A small network was shown many inputs. Here are its activations along a few directions, one row for each input.
Each table varies a few parts of the input and shows all the possible inputs, shuffled.
Descriptions start from the smaller parts, as in this example, which fits no table here: one of 4 places along a line, together with either a single point or one of 9 places along a line or (one of 3 separate values, together with one of 5 places around a ring).
Shared parts are said once, and a part with two or three values counts as separate values.
(in the rows, 128 means zero)

Other details of the inputs vary at random and push rows far along two fixed directions, the same in every table; ignore that.

Rows:
r1: [ 92 118 129 175 117 151 130 158 161 151 166 159  94]
r2: [105 151  91  95  68 150 146 143 150  60  62 151 100]
r3: [157 139 159 157 130  90 131 118 104 111 145  84 150]
r4: [105 130  92 119  80 170 103 144 159  98  45 163 140]
r5: [114  92 129 148 157 204 154 112 110 167 134 166 108]
r6: [136 117 182 165 152  89 145 108 119 184 168  84 127]
r7: [152 150 148 159 141 114 146 160 113 114 133  65 116]
r8: [ 63 103 150 116 110 119 147  99 148 168 122 176  92]
r9: [ 81 117 141 196 125 129 148 107 168 158 112 152 110]
r10: [ 99 159  96  99  85 131 144 129 146  45  65 170 119]
r11: [ 99 119 101 148 156 198 178 101 143 160 102 202 115]
r12: [148 132 164 108 181  87 118 151 111 135 206 115  95]
r13: [111 119 103 145 126 131 125 130 160 132  77 132 162]
r14: [142 162  84 136  98 119 108 128 131  69 141 123 144]
r15: [147 150  90 133  90 134 110 143 130  96 149  99 123]
r16: [173 148 142  55 104 100 127 132  87  90 134  57 122]
r17: [ 93 101 159 107 105 124 137 128 118 150 136 139  90]
r18: [ 75  98 161 143 142 137 105 132 142 162 108 187 138]
r19: [163 153 119 118 124 102 117 115 133 133 179  83 138]
r20: [148 146 148 159 139  89 131 125  97 108 140  80 142]
r21: [113 127 171 111 178 110 125 147 127 192 130 123 130]
r22: [123 116 173 102 169  99 111 130 107 203 143 107 139]
r23: [118 103  93 152  85 150 118 149 145 117  71 140 161]
r24: [ 96  92 165 135 120 127 105 122 134 167 115 187 154]
r25: [120 180  64 168  79 142 153 121 181  58  41 142 131]
r26: [130  90 164 141 153 100 128 126 127 198 143 108 166]
r27: [ 68 124 145 114 123 124 160 119 158 148 110 175  87]
r28: [201 168  91  75 173 145 152  97  66 114 128  65 149]
r29: [115 154  82 101  99 147 108 123 163  99  41 151 152]
r30: [123 135  86 108  70 159 101 142 142  95  48 150 148]
r31: [159 147  86 111 122 108 119 132 126 105  81  79 182]
r32: [150 129  77 109  55 146 105 124 160  78 115 156 107]
r33: [ 91  99 148 128 113 135 115 109 158 190 101 181 143]
r34: [161 158 103 150  90 121 130 136 115  77  97  70 133]
r35: [159 122 160 117 214 150 147 108  61 152 175 107 135]
r36: [175 160 135  74 148  93  94 143  80 100 113  74 172]
r37: [115 101 173 158 182 104 131 163 117 166 144 123 158]
r38: [180 166 129 135 131 108 128 146 100  79 122  27 130]
r39: [102  93 139 138 122 139 111 139 154 155 170 165  72]
r40: [136 127 101 108  93 119 116 102 166 124 140 162 106]
r41: [127 138  48 136  96 204 147  87 123  68  58 206 151]
r42: [177 141  97 107 136 170 143  89  86  90 114 139 162]
r43: [ 92 116 178  95 157  98 144 111 123 169 154 117  91]
r44: [ 85 118 112 169 108 134 126 112 171 167 158 172 110]
r45: [ 81 122 116 170 121 140 126 116 180 159 155 169 106]
r46: [133 119 158 106 174  94 117 123 133 173 201 110  84]
r47: [132 172  44 105  79 140 126 126 189  56  80 171 101]
r48: [103 108 142 171 109 126 115 116 150 147 181 173 130]
r49: [ 95  89 121 144  91 144 112 130 159 151 153 189  76]
r50: [187 160 111  79 136  83  98 133  98  74 168  84 122]
r51: [114 123 158 159 159 110 113 135 128 148 201 125 119]
r52: [110 109 141 153 182 182 167 114 106 157 140 191 122]
r53: [ 85 111 164 138 152 131 119 150 137 160 111 182 137]
r54: [183 160  85  98 153 186 159 137  85  88 107  99 132]
r55: [146 107 167 138 177 110 131 183 105 166 148  70 147]
r56: [154 167 141  59 143  86 126 129  87  64 128  68 128]
r57: [150 168 116 154 124 108 128 126 120  58 101  84 146]
r58: [ 92 114 149 190 127 113 147 107 147 174 129 139 114]
r59: [108  94 161 194  97 134 139 121 142 159 135 138 116]
r60: [113 114 135 129 137 116 108 126 145 122 167 167  96]
r61: [ 83 103 162 108 106 114 146  93 146 167 131 165 102]
r62: [143 125  85 121 121 186 160  73 124 134  98 168 143]
r63: [ 86 106 156 110 111 134 136 130 132 135 125 141  86]
r64: [159 120 160 133 134 109 112 143 107 162 217  75 121]
r65: [143 192  56 125 100 133 130 137 167  66 109 118 130]
r66: [189 138 132 106 139  88 109 141  92  96 121  61 201]
r67: [119 124 107 116 113 116 117 110 158 140 151 160  93]
r68: [137 104 175 139 190  91 115 152  99 157 154  83 167]
r69: [139 169 114 164 120 114 143 139 132  61  93 110 139]
r70: [173 186 112 117 150  98 117 157 109  72 170  70 139]
r71: [ 83 107 120 179 102 160 118 139 169 148 156 168  97]
r72: [156  89 156 125 162 178 153 108  78 185 171 128 125]
r73: [110 112 109 138 163 189 163  86 128 165 116 174 119]
r74: [114 147  90  92  47 130 130 100 145  39  59 174 138]
r75: [144 141 143  97 146 130 114 173 112 131 107  96 136]
r76: [ 92 102 139 163 153 127 142 147 160 179 107 152 146]
r77: [ 59 101 146 128  95 124 137 105 139 126 112 201 105]
r78: [184 145  83  96 136 181 145 116  74  98 113  97 139]
r79: [162 141 129  98 143 113 117 165 122 116 174  97  86]
r80: [143  76 180 143 148 112 119 152 107 191 159  89 158]
r81: [159 120 156  90 124 121 100 146 101 148 125  91 152]
r82: [178 143 123 109 149  87 109 149  86  96 117  59 191]
r83: [144 104 166 114 142  92 107 119 119 148 205 138 109]
r84: [149 113 140 130 150 120 115 164 112 136 122  70 157]
Description of these inputs: one of 3 separate values, together with one of 4 places along a line, together with either a single point or one of 6 places around a ring.
Question: Changing only the place on the line of 4 turns r41 into r35. The same change can be made to r34. Which row results?
Answer: r38
Question: Changing only the place on the line of 4 turns r75 into r30. The same change can be made to r2. Which row results?
Answer: r17
Question: Changing only the place on the line of 4 turns r21 into r29. The same change can be made to r70. Which row results?
Answer: r51
Question: Which other rows does r28 become when the choice among 3 separate values takes its other values? List them by row number.
Answer: r41, r78

Rows:
r85: [ 99 108 145 146 135 149 148 118 132 156 114 156 118]
r86: [117 129 118 125 128 136 131 118 132 123 101 147 143]
r87: [139 134 124 117 115 108 116 125 132 114 124 117 139]
r88: [116 138  90 120  82 145 131 101 153  92 115 172 106]
r89: [147 132 115 115 128 137 120 126 119 125 119 121 152]
r90: [160 137 143 101 147 108 118 151 104 135 155  67 126]
r91: [131 123 129 107 141 144 139 107 114 141 151 145 109]
r92: [110 134 121 132 117 137 136 134 144 118 106 138 114]
r93: [ 81  65 203 167 151 116 132 128 130 230 192 148  99]
r94: [139 146 112 131 136 125 129 137 131 110 129 118 132]
r95: [116 133  90 133  91 147 112 133 161 105  96 163 136]
r96: [ 77  70 182 189 148 128 130 119 145 215 184 180 106]
r97: [164 137 145 121 144 104 121 137  99 124 164  69 130]
r98: [153 146 131 129 142 105 130 127 114 116 149  92 137]
r99: [121 135  89 146 110 159 140 115 144 103  88 163 144]
r100: [ 41  73 165 197 121 140 147 108 176 206 137 216  97]
r101: [120 140 118 133 103 128 137 121 140 104 102 129 122]
r102: [158 139 153  96 163 110 129 134  84 128 138  81 141]
r103: [126 125 163 122 141 101 125 131 111 139 148 110 124]
r104: [163 139 140 114 154 113 120 151 102 125 161  71 125]
r105: [126 133 108 119 111 128 115 135 148 110 107 142 134]
r106: [131 133 109 131  97 126 114 123 144 111 116 137 142]
r107: [126 130  87 145 106 162 128 116 143 106  91 163 144]
r108: [141 145 110  96 126 131 126 123 127 107 146 129 103]
r109: [124 129 113 116 106 132 119 141 140 108 105 138 126]
r110: [116 141 110 121 119 125 121 133 146 106 105 141 133]
r111: [108 144  92 138 102 141 134 127 163 104  84 156 124]
r112: [120 124  93 131  91 163 131 121 143 112  81 154 138]
r113: [139 143 117 121 139 131 141 119 121 123 106 113 139]
r114: [143 127 124 107 126 134 127 130 113 119 110 120 141]
r115: [167 134 144  95 162 108 122 130  94 137 144  81 150]
r116: [150 144 131 122 146 120 130 146 112 113 145  92 124]
r117: [120 136  86 147  99 151 119 131 159 100 100 162 131]
r118: [143 144 140 111 140  93 121 127 115 117 140  92 139]
r119: [156 138 132 121 152 132 139 131  97 120 136  94 138]
r120: [160 143 147 122 149 103 132 135  98 118 161  72 129]
r121: [ 98  80 195 147 149 106 127 131 122 199 179 140 109]
r122: [131 122 112 139 119 156 132 125 126 121 111 140 135]
r123: [115 117 167 123 155 110 125 144 116 155 153 122 115]
Question: What do these inputs look like to the network?
Answer: one of 3 separate values, together with either a single point or (one of 2 separate values, together with one of 6 places around a ring)
Question: Changing only the choice among 3 separate values turns r110 into r118. The same change can be made to r123. Which row results?
Answer: r103
Question: Which other rows does r99 become when the choice among 3 separate values takes its other values? List them by row number.
Answer: r94, r98
Question: Which other rows does r113 become when the choice among 3 separate values takes its other values? List them by row number.
Answer: r100, r111
